Each row below holds a small network's activations on one input, seen along a few directions.
Each table varies a few parts of the input and shows all the possible inputs, shuffled.
Descriptions start from the smaller parts, as in this example, which fits no table here: one of 8 places around a ring, together with either a single point or one of 11 places along a line or (one of 2 separate values, together with one of 6 places along a line).
Shared parts are said once, and a part with two or three values counts as separate values.
In the rows, 128 means zero.

Other details of the inputs vary at random and push rows far along two fixed directions, the same in every table; ignore that.

Table:
R1: [128 135 131 157 101  79 105  91 103 155 126 130 180 170 135 132]
R2: [100 139 129  98 159 198 121 184 157 119 112 119  37 103 130 105]
R3: [163  74 142 120 125  85 135 118 110 134 125 143 183 127 122 114]
R4: [151  96 104  89 141 164 152 114 149 110 137 121 107 108 131 136]
R5: [ 78 169  94 123 120 209 138 165 171 129 149  98  46 125 132 102]
R6: [105 142 132 137 129  66 163 110 125 125 111 143 183 160 119 126]
R7: [146 142 100  77 191 172 244  63 152  65 116 206 142  73 124 139]
R8: [112  97 138 151  76  57  65 161 122 173 134  56 147 198 126 123]
R9: [150 119 159 161 107  80 115 130  97 143 134 149 172 119 123 125]
R10: [111 152 114 114 134 202 132 173 161 110 147  97  41  93 127 135]
R11: [144 108 158 140 139  76 104 129  95 133 105 141 177 142 124 129]
R12: [160 122 138 137 125  92 121  88 100 124 126 145 170 127 131 161]
R13: [ 82 147 111 129 126 164  72 161 146 146 118  74  70 169 139 118]
R14: [109 125 149 139 119 118  31 193 122 142 116  48  73 158 130 160]
R15: [179 114 130 118 156 119 188  41  98 111 120 226 210  94 130 121]
R16: [140 120 163 157 114  75 135 149 102 132 131 142 175 120 113 122]
R17: [102 151 125 162  86 120  91 148 131 160 146  95 113 156 132 123]
R18: [146 153  87  95 157 228 193  87 162  92 150 172  79  62 136 133]
Each input here is: one of 3 separate values, together with either a single point or one of 5 places around a ring.
The inputs of R2 and R6 match in every part but the choice among 3 separate values. If R3 is changed in the same way as R2 into R6, which row does it become?
Answer: R8
Which other rows does R5 become when the choice among 3 separate values takes its other values? List them by row number.
Answer: R10, R16
Which other rows does R7 become when the place on the ring of 5 takes its other values? List them by row number.
Answer: R10, R12, R14, R18

Table:
R19: [ 74 162 125 157  94 149  63 185 144 166 136  75  63 162 136 110]
R20: [120 149 126  99 158 202 141 157 148 103 124 134  48  79 130 132]
R21: [143 122 177 172  96  69  63 182  96 144 136  92 131 124 118 161]
R22: [116 143  94  95 160 175 216  98 166  98 129 176 119  99 127 104]
R23: [119 120 152 143 129  96 116 165 117 128 119 118 143 133 117 120]
R24: [161  88 157 149 101  80  48 146  99 153 130  90 140 143 130 155]
R25: [136 142 110 137 119 117 200  71 125 117 145 178 190 120 123 118]
R26: [146 103 122 116 138  67 165  75 121 117 114 150 204 150 124 141]
R27: [119 138 120  96 153 209 140 153 152 116 127 141  51  83 134 108]
R28: [102 176 105 128 139 175 156 114 150 116 133 143  98 120 133 126]
R29: [129 125 119 143 115  87 109  85 113 146 122 127 175 171 137 137]
R30: [138 118 112 109 144 104 197  76 134 113 121 172 186 133 124 116]
R31: [149 104 140 125 146  88 158 103 108 117 115 161 197 133 120 119]
R32: [ 96 159 105 101 152 189 162 153 171 103 127 119  56 106 126 126]
R33: [134 129 112 134 110 120 154  88 123 136 142 140 167 144 130 119]
R34: [135 114 166 166  90  99  49 192 109 160 141  85 105 126 125 135]
R35: [100 134  96 116 110 195  68 157 155 148 142  57  39 151 145 128]
R36: [136 141 103 130 132 121 182  50 123 130 128 185 192 141 136 109]
R37: [141  95 153 125 122  96  65 149 107 145 112  95 123 145 131 147]
R38: [114 127 174 161 118  61  81 194 104 131 114  85 139 147 111 149]
R39: [131 125 112  84 157 215 135 135 149 120 124 139  57  94 140 107]
R40: [170 101 142 136 119 113 116 113 107 137 138 146 156 111 129 129]
R41: [125 149 136 158 105  83 149 115 113 123 140 131 172 138 117 149]
R42: [139 108 111  94 167 162 140 114 137 106 114 136 121 119 131 127]
What is each input in this table made of?
Answer: one of 4 places along a line, together with one of 6 places along a line
The inputs of R36 and R39 match in every part but the place on the line of 6. If R29 is changed in the same way as R36 into R39, which row does it become?
Answer: R37
